Each row below holds a small network's activations on one input, seen along a few directions.
Each table varies a few parts of the input and shows all the possible inputs, shuffled.
A made-up example of a description, with smaller parts first: one of 8 places around a ring, together with either a single point or (one of 2 separate values, together with one of 4 places along a line) or one of 11 places along a line.
Shared parts are said once, and a part with two or three values counts as separate values.
(in the rows, 128 means zero)

Other details of the inputs shift rows strongly along two fixed directions, in all tables alike. That doesn't count.

A family of inputs:
x1: [164 135 100 183 118 170 141 142 146 129  70 145 140 121 147 109 123]
x2: [120  75  54 146 121 156  99  75 126 130 138 142 139 131 162 139 138]
x3: [134 131 135 165 140 140 135 115 138 138 120 122 119 109 139 128 135]
x4: [ 91 162 195  77 130  94 148 155 129 124 178  91 101 112 102 118 134]
x5: [ 89  88 110 109 137 117  96  60  99 118 178 121 130 112 143 146 147]
x6: [162 113  65 175 139 186 105  67 129 127  83 151 179 133 176 132 147]
x7: [168 156 124 166 115 143 158 178 146 120  73 136 133 127 117 113 112]
x8: [104 153 122 151  94 196  78 227 161 188  80 154 101 128 118 119 159]
x9: [131 166 108 160 144 224 136 131 179 106  94 127 143 128 160  95 176]
x10: [119 165 216  84 145  79 147 148 117 128 153 106 103 140 104 129 118]
x11: [136 164 158 176 145 168 156 147 177 128  94 122 121 114 144 106 154]
x12: [154 160 114 140 130 164 161 179 171 109 101 128 143 126 116 103 133]
x13: [130  92 125 102 141  78 104  70  75 133 153 137 135 142 125 158 107]
x14: [140  84  77 172 121 148  96  66  98 130 112 144 137 115 161 145 127]
x15: [123 142 140 125 129 129 155 165 152 128 141 115 117 107 112 107 125]
x16: [159 154 111 145 142 181 167 184 181 112  89 145 136 143 122  86 129]
x17: [174 139  92 173 133 174 148 151 171 133  58 163 145 169 150 107 122]
x18: [156 163 157 146 150 152 159 158 166 118  86 140 136 147 135 104 135]
x19: [109 140 181  81 139  86 158 166 137 115 165 118 103 131  95 113 117]
x20: [157 174 153 150 139 150 157 158 165 114  86 127 147 132 133 116 142]
x21: [122 140 185 103 112  39 154 169 120 148 156 107  94 127  87 145  91]
x22: [109 121 149 132 112 108 155 176 135 129 155 109  78  90 100 112 108]
x23: [108 135 161  81 128  83 139 139 118 110 171 108 125 120 101 135 127]
x24: [112  71  91  85 121  83 107  93  90 131 167 142 127 157 119 150 101]
x25: [101 115 144 117 142 117  87  42  84 130 158 112 133 124 150 160 149]
x26: [105  83  90 123 135 126 100  69 101 125 169 123 130 108 140 145 136]
x27: [120 135 178 124 115  68 154 162 136 158 147 110  92 118 108 130 101]
x28: [155  88  70 147 126 136 104  81  87 122  95 164 153 154 145 141 108]
x29: [121 125 128 117 139 134  92  51  93 126 135 123 158 135 160 152 149]
x30: [112 128 147 112 111  96 157 176 152 142 154 113  97 118 106 115 108]
x31: [131 103 122 106 131  76 101  71  75 129 155 123 147 127 123 169 115]
x32: [129 163 177 101 136 105 129 120 112 119 138 107 136 134 122 145 134]
x33: [113 102 133 115 137  98  97  55  89 131 152 124 147 123 149 157 135]
x34: [130  87  65 110 113 118 104  93 107 121 141 139 155 148 134 151 119]
x35: [116 109 112  76 144 129  95  70  91 104 159 132 151 156 141 140 141]
x36: [107 108 139 105 106  83 139 152 107 130 165 113  98 100  97 124  97]
x37: [ 96 135 156 140  95 133  53 177 111 205 109 147  96 128 115 155 142]
x38: [154 147 100 149 110 159 161 193 156 107  90 135 134 126 109 100 116]
x39: [139 110  94 126 120 137 141 155 123 114 112 147 126 142 110 110 104]
x40: [150 136  62 127 138 206  99  76 129  89  99 143 195 155 170 130 170]
x41: [112 149 155 117 133 131 154 158 157 119 141 114 122 112 121 106 139]
x42: [113 129 181 137 119  75 153 156 140 159 154 107  75 109 110 132 110]
Each input here is: one of 2 separate values, together with either a single point or (one of 4 places along a line, together with one of 5 places along a line).
Question: The inputs of x33 and x41 match in every part but the choice among 2 separate values. If x10 is changed in the same way as x33 into x41, which row does it become?
Answer: x35
Question: The inputs of x21 and x34 match in every part but the choice among 2 separate values. If x14 is changed in the same way as x21 into x34, which row does it become?
Answer: x22
Question: Change only the place on the line of 5 in x16. List by row number the other rows that result.
Answer: x19, x24, x35, x39
Question: Change only the choice among 2 separate values in x36. List by row number the other rows that result.
Answer: x1
Question: Change only the place on the line of 4 in x6. List by row number the other rows that result.
Answer: x3, x13, x31

A family of inputs:
x43: [138 133 156 129 103  74 178 199 141 127 125 120  90 116  88 110  77]
x44: [112  93 150  67 132  36 120  78  59 105 195 110 138 115 103 164 103]
x45: [150 143  85 190 102 204 158 215 193 131  61 153 119 125 135  79 128]
x46: [100 105 153  88 138  71 125  93 107 138 174 114 120 138 126 150 118]
x47: [108 168 212 131 130 103 137 180 135 149 130 111  78 117  99 129 131]
x48: [145 135 153 133 121  78 177 198 141 136 128 120  90 113  78 116  78]
x49: [136  90  99 121 145 114 106  39  75  97 142 136 153 143 144 154 124]
x50: [174 174 126 185 148 190 196 162 202 104  62 129 150 132 153  85 138]
x51: [110 104 102 118 120 109  66  52  82 144 151 127 147 125 151 175 147]
x52: [101  90  82 105 124 118  85  55  91 120 173 122 144 117 144 156 146]
x53: [ 74  95 140  65 117  70  91  86  62 128 204 104 116 109 100 157 119]
x54: [135  89 101 111 136  97 112  39  89 107 166 119 158 131 148 159 120]
x55: [113 173 205 117 120 107 138 185 130 152 133 105  84 112 104 125 125]
x56: [155  75  23 184 115 188  59  75 102 159  77 174 167 144 168 154 140]
x57: [ 82 139 214  89 134  66 151 165 123 143 189 100  67  95  86 113 115]
x58: [107 177 200 116 115 104 136 188 131 151 132 104  99 111  92 127 125]
x59: [168 176 116 153 140 200 165 195 201 107  63 148 159 148 137  87 151]
x60: [ 86 140 200  74 123  63 147 183 121 128 191  95  86  91  76 127 119]
x61: [163  97  30 145 137 185  95  28  92  87  94 153 211 153 173 141 141]
x62: [120  86  97  97 134 108  91  51  99 125 167 129 154 150 150 161 131]
x63: [ 96 153 204  63 123  52 154 178 116 133 180  97  93 128  71 128 102]
x64: [117  94  86  93 131 101  93  54  93 121 164 131 156 148 145 161 136]
x65: [103 141 165 100 125 118 138 159 123 126 159 105  92 109 107 116 126]
x66: [132  96  90 107 133  90 113  42  82 102 163 120 161 129 142 160 124]
x67: [117 151 213  79 129  45 177 163 103 115 179  88  83 110  81 124  90]
x68: [128  62  59 118 102 110  90  87  91 137 130 160 142 154 140 151 105]
x69: [112 168 206 128 120  99 141 178 153 157 145  99  90 108 108 131 129]
x70: [103 154 186 113 124 107 160 181 162 134 168  93  86 100 101 113 128]
x71: [132 142 148 163  92 127 140 211 152 166  94 134  93 120 110 113 114]
x72: [109  93 163  82 144  39 124  61  63 120 193 114 118 119 114 150 100]
x73: [162  67   6 158 125 181  81  73 114 134  85 182 176 165 163 145 125]
x74: [146 171 123 180 142 222 156 183 195 110  70 139 122 130 139  82 160]
x75: [151  86  42 145 153 192  79  28 114 116  96 175 191 169 192 132 155]
x76: [167 180 120 155 138 210 165 188 192 112  63 142 140 155 145  82 144]
x77: [157 145  83 193 119 207 157 214 193 139  64 153 119 122 125  86 128]
x78: [104 111 141 130 130 110  92  78 102 156 140 122 130 123 149 161 140]
x79: [141 167 121 182 139 216 168 176 210 123  74 129 132 121 153  82 160]
x80: [163 176 127 169 148 206 164 182 197 110  60 148 134 160 140  86 149]
x81: [155 184 147 192 141 209 143 175 191 145  51 148 130 128 153  89 159]
x82: [146  98  46 154 130 195  50  45 100 125  85 165 200 140 185 160 169]
Question: What do these inputs look like to the network?
Answer: one of 4 places along a line, together with either one of 2 separate values or one of 8 places around a ring
Question: The inputs of x53 and x63 match in every part but the place on the line of 4. If x60 is changed in the same way as x53 into x63, which row does it become?
Answer: x59
Question: Change only the place on the line of 4 in x80. List by row number the other rows that result.
Answer: x47, x49, x74
Question: Change only the choice among 2 separate values in x71. List by row number the other rows that result.
Answer: x56
Question: Change only the place on the ring of 8 in x49. List by row number the other rows that result.
Answer: x44, x50, x54, x61, x66, x67, x72
